These are the activations of a small neural network, seen along a few directions. Each row is one input.
In each table, some parts of the input vary, and every possible input appears once, in random order.
A made-up example of a description, with smaller parts first: one of 8 places around a ring, together with either a single point or one of 9 places along a line or (one of 3 separate values, together with one of 6 places along a line).
Shared parts are said once, and a part with two or three values counts as separate values.

Other details of the inputs shift rows strongly along two fixed directions, in all tables alike. That doesn't count.

Table:
row 1: [-15  -2 -16  11   6   7  -4   9 -22 -12   1]
row 2: [ -1   4   0 -12   7  13   8  -2 -11  12  11]
row 3: [ -3   3   1 -10   9  11  10  -7 -12  12  12]
row 4: [ 67 -47  35  -1 -32 -32 -52 -55  83 -56 -13]
row 5: [ -7   4  -3  -9   4   0   8   0 -15  20  -6]
row 6: [-17  -4  28  19  24 -12  26  58 -34  11 -44]
row 7: [-1  8 -4  5 -4  2  6  6 -5 12 18]
row 8: [ 63 -58  72  31 -12 -48 -14   0  35 -53 -62]
row 9: [-20   7  -2   5  -2   2   1   8   4   4  12]
row 10: [-13   6 -22   8   1  10  -5   2 -16 -16   4]
row 11: [ -5   6  -8 -15   0   4   3  -1  -8  19  -2]
row 12: [ -4  24 -46 -39 -18  18 -19 -58  35  14  43]
row 13: [ 1  8  0  5 -5  3  8 17 -8 12 11]
row 14: [-17  25 -43 -30  -8  14 -27 -50  47   5  46]
row 15: [-13   3 -20   6   2  13 -11   6 -15 -11   4]
row 16: [  0   6  -1  -9   7  13  14  -6 -10  10   9]
row 17: [  2  -5  35  34  11 -14  40  63 -49  11 -35]
row 18: [-17  12  -5   0   9   0   9  10   1   6  -7]
Each input here is: one of 3 separate values, together with either a single point or one of 5 places around a ring.
Q: The inputs of row 8 and row 9 match in every part but the choice among 3 separate values. If row 17 is changed in the same way as row 8 into row 9, which row does it become?
A: row 7
Q: Change only the place on the ring of 5 in row 2. List by row number the other rows that result.
A: row 4, row 6, row 11, row 13

Table:
row 19: [ -7 -25  52  50  19 -23  25  64 -33 -21 -49]
row 20: [ 14 -26  39  42  18 -15  29  51 -59 -23 -55]
row 21: [-13   8 -28  -8 -14   0 -32 -37  51 -21  23]
row 22: [ 18   7 -11 -49  -5   5 -11 -63  38  23  23]
row 23: [-54  42 -59  -7  11  32  15  13 -40  22  24]
row 24: [  2 -33  44  44  25 -10  15  62 -51 -29 -51]
row 25: [-48  39 -52   2   3  28  17  24 -50  31  30]
row 26: [-59  31 -42   5   9  31   6  38 -46  24  29]
row 27: [ -4   1 -38 -17 -10  15 -43 -41  36 -29  24]
row 28: [-40  41 -28 -35  10  29  34   7 -35  76  40]
row 29: [ 73 -38  44  -6 -19 -40 -29 -43  71 -36 -35]
row 30: [ 23   5  -3 -45  -7  12  -4 -64  35  20  38]
row 31: [ 18  14 -11 -24 -17   9 -10 -42  50   3  40]
row 32: [ 56 -49  37  19 -30 -43 -47 -34  64 -56 -26]
row 33: [ 19 -18  57  29   8 -30  35  64 -32  17 -54]
Q: What do these inputs look like to the network?
A: one of 3 separate values, together with one of 5 places along a line
Q: The inputs of row 27 and row 24 match in every part but the choice among 3 separate values. If row 21 is changed in the same way as row 27 into row 24, which row does it become?
A: row 19
Q: Change only the choice among 3 separate values in row 28. List by row number the other rows that result.
A: row 22, row 30
Q: Start at row 28 and move only the place on the line of 5, one step at a time. The first step leads to row 33. Which rows follow, in order?
A: row 32, row 26, row 25
